A small network was shown many inputs. Here are its activations along a few directions, one row for each input.
In each table, some parts of the input vary, and every possible input appears once, in random order.
A made-up example of a description, with smaller parts first: one of 4 places along a line, together with either a single point or one of 11 places along a line or (one of 3 separate values, together with one of 5 places around a ring).
Shared parts are said once, and a part with two or three values counts as separate values.

A family of inputs:
R1: -2.63,-1.03,1.54,-3.57,4.91,-2.05,-5.62,-0.11,-5.38,-3.10,-0.36,5.43
R2: -2.24,-2.52,0.13,-3.37,4.59,3.52,-6.47,0.60,-2.70,0.71,-0.58,0.68
R3: -0.48,1.74,2.21,-0.05,-2.74,-3.31,4.69,6.79,4.09,-2.58,3.32,-4.78
R4: -0.62,1.81,0.18,4.67,-8.16,-3.46,7.90,-6.18,2.48,3.56,2.19,-5.57
R5: 0.99,-3.10,0.33,2.96,1.53,-0.13,1.19,-2.80,3.20,2.17,-3.27,-2.68
R6: -0.21,-0.77,-0.11,-0.99,0.80,2.31,-1.16,-3.55,-3.46,4.28,1.75,1.11
R7: -0.23,-4.84,2.10,-1.50,7.25,2.69,-6.27,0.54,0.14,3.38,-3.34,0.64
R8: -1.71,0.41,0.14,0.85,-0.49,-4.86,1.92,-3.16,-2.33,-4.61,-0.55,1.86
R9: -0.82,-1.28,-1.55,0.83,-1.09,0.43,0.86,-2.21,0.32,-0.16,-0.41,-2.58
R10: 4.52,4.29,-2.06,4.20,-4.27,1.42,2.52,2.43,3.43,-6.70,-1.25,-3.17
R11: 1.78,-2.92,1.70,0.98,3.44,1.50,-0.88,-4.06,-0.48,7.26,-0.97,1.17
R12: -4.41,-1.85,0.85,-6.62,2.82,0.90,-4.42,7.12,-0.23,3.03,1.80,3.08
R13: -0.98,0.69,1.23,-1.13,1.23,-3.08,-0.08,-4.37,-6.10,0.47,1.92,5.78
R14: 1.92,2.25,-4.61,1.20,-4.16,2.90,0.72,-0.29,2.09,-2.25,-2.46,1.40
R15: 0.90,1.63,-3.91,-3.36,1.10,6.38,-6.85,3.12,-0.77,-1.15,-3.05,5.13
R16: -3.20,-0.65,-0.19,-2.64,-2.50,-1.94,2.74,4.16,2.67,2.01,2.22,-0.30
R17: 1.16,2.84,2.28,3.63,-0.77,-5.75,3.66,-0.19,-1.11,-8.83,0.52,-2.36
R18: -2.45,-0.18,0.67,-4.50,-0.81,-0.27,1.06,3.03,-0.93,6.77,4.52,3.67
R19: 2.61,3.02,-4.16,-0.99,-2.56,5.10,-1.25,-1.49,-1.28,2.47,-0.48,5.53
R20: 2.10,1.16,0.62,3.55,-1.48,-1.00,2.74,0.50,1.85,-4.29,0.72,-6.90
R21: 3.98,-0.70,2.59,5.86,1.36,-1.30,3.00,0.11,4.51,-2.46,-2.24,-7.14
Question: What do these inputs look like to the network?
Answer: either a single point or (one of 4 places along a line, together with one of 5 separate values)
Question: Change only the place on the line of 4 in R17. List by row number the other rows that result.
Answer: R1, R8, R13

A family of inputs:
R22: -2.24,0.45,0.24,0.82,-3.62,-1.06,1.31,-2.12,1.13,0.53,0.55,-4.35
R23: -1.14,-2.90,-2.17,-0.72,1.35,4.37,-3.85,-1.77,1.16,3.93,-2.46,0.58
R24: 2.30,-0.41,-1.11,0.16,2.81,3.30,-4.56,2.33,1.66,-0.08,-3.53,2.21
R25: -0.42,1.72,-1.70,0.04,-3.22,-0.99,4.50,2.48,1.56,-2.16,2.00,-1.07
R26: 0.97,0.59,2.41,1.97,0.77,-3.09,2.00,3.05,2.87,-4.48,-1.05,-2.76
R27: 1.07,1.32,-1.35,3.14,-1.36,-1.53,3.11,-3.22,-0.86,-4.56,-0.51,-0.91
R28: -1.59,-2.50,0.81,-2.60,4.79,0.02,-2.15,2.33,-1.74,-0.70,-0.25,0.47
R29: 0.43,1.28,0.60,0.90,-3.63,-2.46,5.67,0.15,1.09,4.28,3.81,-0.17
R30: -2.93,0.03,-1.68,-0.32,-5.26,-2.09,3.70,0.30,2.40,0.93,1.20,-1.80
R31: 1.08,-1.33,-1.72,2.41,-3.07,1.43,1.57,-2.61,3.56,1.76,-2.39,-4.34
R32: 0.89,3.32,1.49,1.96,-1.53,-0.69,1.33,1.77,2.01,-3.93,-0.52,-2.28
R33: 3.14,0.17,-1.81,3.00,-0.98,2.64,2.60,-0.40,2.61,-1.37,-1.90,-3.69
R34: -4.41,-4.41,1.08,-2.41,3.13,-0.56,-3.14,0.09,-0.74,1.85,-0.40,0.23
R35: -1.05,0.44,2.93,-1.92,1.55,1.60,-1.73,-1.10,-3.43,5.54,2.70,1.95
R36: -2.36,-2.91,1.32,1.03,-0.95,-3.75,2.09,-0.89,2.36,-0.47,0.26,-4.78
R37: 1.43,-1.46,-2.41,-0.57,3.03,4.93,-2.90,0.55,0.18,1.16,-2.20,0.94
R38: -4.43,-1.37,-2.26,-4.73,-1.58,0.56,-1.57,1.31,-0.07,3.25,0.95,3.47
R39: -4.09,-1.05,-0.25,-2.89,0.21,1.88,-3.85,-1.09,-1.88,2.75,0.16,0.25
R40: -1.73,0.31,-2.44,-4.53,0.12,1.07,-0.80,3.59,-0.99,0.53,1.46,3.74
R41: 0.05,1.81,0.08,-1.95,2.06,1.02,-4.48,3.00,-0.97,-1.02,-0.99,1.95
R42: 0.75,-1.82,3.76,2.05,0.87,-4.71,3.82,-1.19,0.73,2.76,2.70,-3.51
R43: 1.47,0.99,-0.36,-0.75,2.43,-0.56,-3.68,-0.64,-1.60,-3.35,-2.85,5.04
R44: 3.51,3.42,-1.14,2.38,-2.46,1.11,-0.48,3.38,0.36,-9.32,1.79,-3.79
R45: 0.50,2.90,0.32,0.76,-3.36,-1.70,3.16,4.02,2.78,-3.47,-0.03,0.12
R46: -0.19,1.26,-1.17,-3.56,-0.04,-0.12,-2.69,5.07,0.63,-0.75,-0.28,4.83
R47: -1.42,0.67,-0.59,-2.70,2.01,2.31,-2.97,1.24,-2.82,0.19,0.58,0.58
R48: 4.67,0.07,0.02,3.29,-1.45,0.86,3.23,-3.20,2.53,5.24,0.15,-2.79
R49: -1.50,-3.50,4.15,-1.57,4.48,-1.09,-0.99,-0.05,-2.28,4.55,2.05,1.96
R50: 1.93,0.76,0.65,4.05,-1.83,-3.32,4.09,-5.71,-2.31,1.80,1.20,-0.15
R51: -0.09,-1.01,1.42,-1.76,4.24,-0.91,-3.85,4.05,-0.03,-1.69,-1.74,1.82
R52: 0.11,2.09,0.13,1.20,-1.53,-0.04,2.32,-0.04,0.43,-2.60,1.29,-3.76
R53: 3.14,1.23,0.16,3.83,-1.02,1.82,1.46,1.53,3.83,-2.63,-3.51,-2.31
R54: 1.13,1.96,2.54,1.88,-1.74,-1.94,2.87,-2.39,-0.17,3.82,3.14,-3.10
R55: -0.06,-0.24,-1.46,-1.61,2.58,0.72,-2.00,-2.59,-3.47,-2.13,-1.37,3.67
R56: 0.49,-0.81,1.27,-0.85,1.93,-0.26,-0.66,-4.91,-4.74,3.52,0.74,4.93
R57: 0.12,-0.97,1.14,1.20,1.20,-2.69,3.16,1.28,1.49,-3.52,0.67,-4.21
R58: 2.11,1.68,-1.47,-2.01,0.97,3.84,-6.02,4.85,-3.11,-6.60,0.45,1.09
R59: 1.71,2.56,0.46,3.93,-1.46,-2.18,2.05,-1.28,0.72,-5.86,-2.21,0.58
R60: 2.46,-1.64,0.46,-0.10,2.48,4.22,-1.64,-2.17,-0.06,6.91,-0.09,2.52
R61: -1.71,-0.42,-1.64,2.89,-3.44,-2.61,2.23,-5.38,-0.35,-1.42,-1.34,-1.64
R62: -2.78,-1.86,-1.56,-1.81,0.84,0.00,-2.94,-4.89,-2.78,0.65,-1.74,3.14
R63: -1.32,-0.41,0.85,-3.53,-0.33,0.64,0.68,1.30,-1.70,6.14,3.55,5.36
Question: What do these inputs look like to the network?
Answer: one of 2 separate values, together with either a single point or (one of 4 places along a line, together with one of 5 separate values)
Question: Changing only the choice among 2 separate values turns R46 into R45. The same change can be made to R43. Which row results?
Answer: R59
Question: Changing only the choice among 2 separate values turns R53 into R24. The same change can be made to R26. Which row results?
Answer: R51
Question: Change only the choice among 2 separate values in R44. List by row number the other rows that result.
Answer: R58
Question: Start at R56 and move only the place on the line of 4, one step at a time. The first step leads to R62. Which rows follow, in order?
Answer: R55, R43
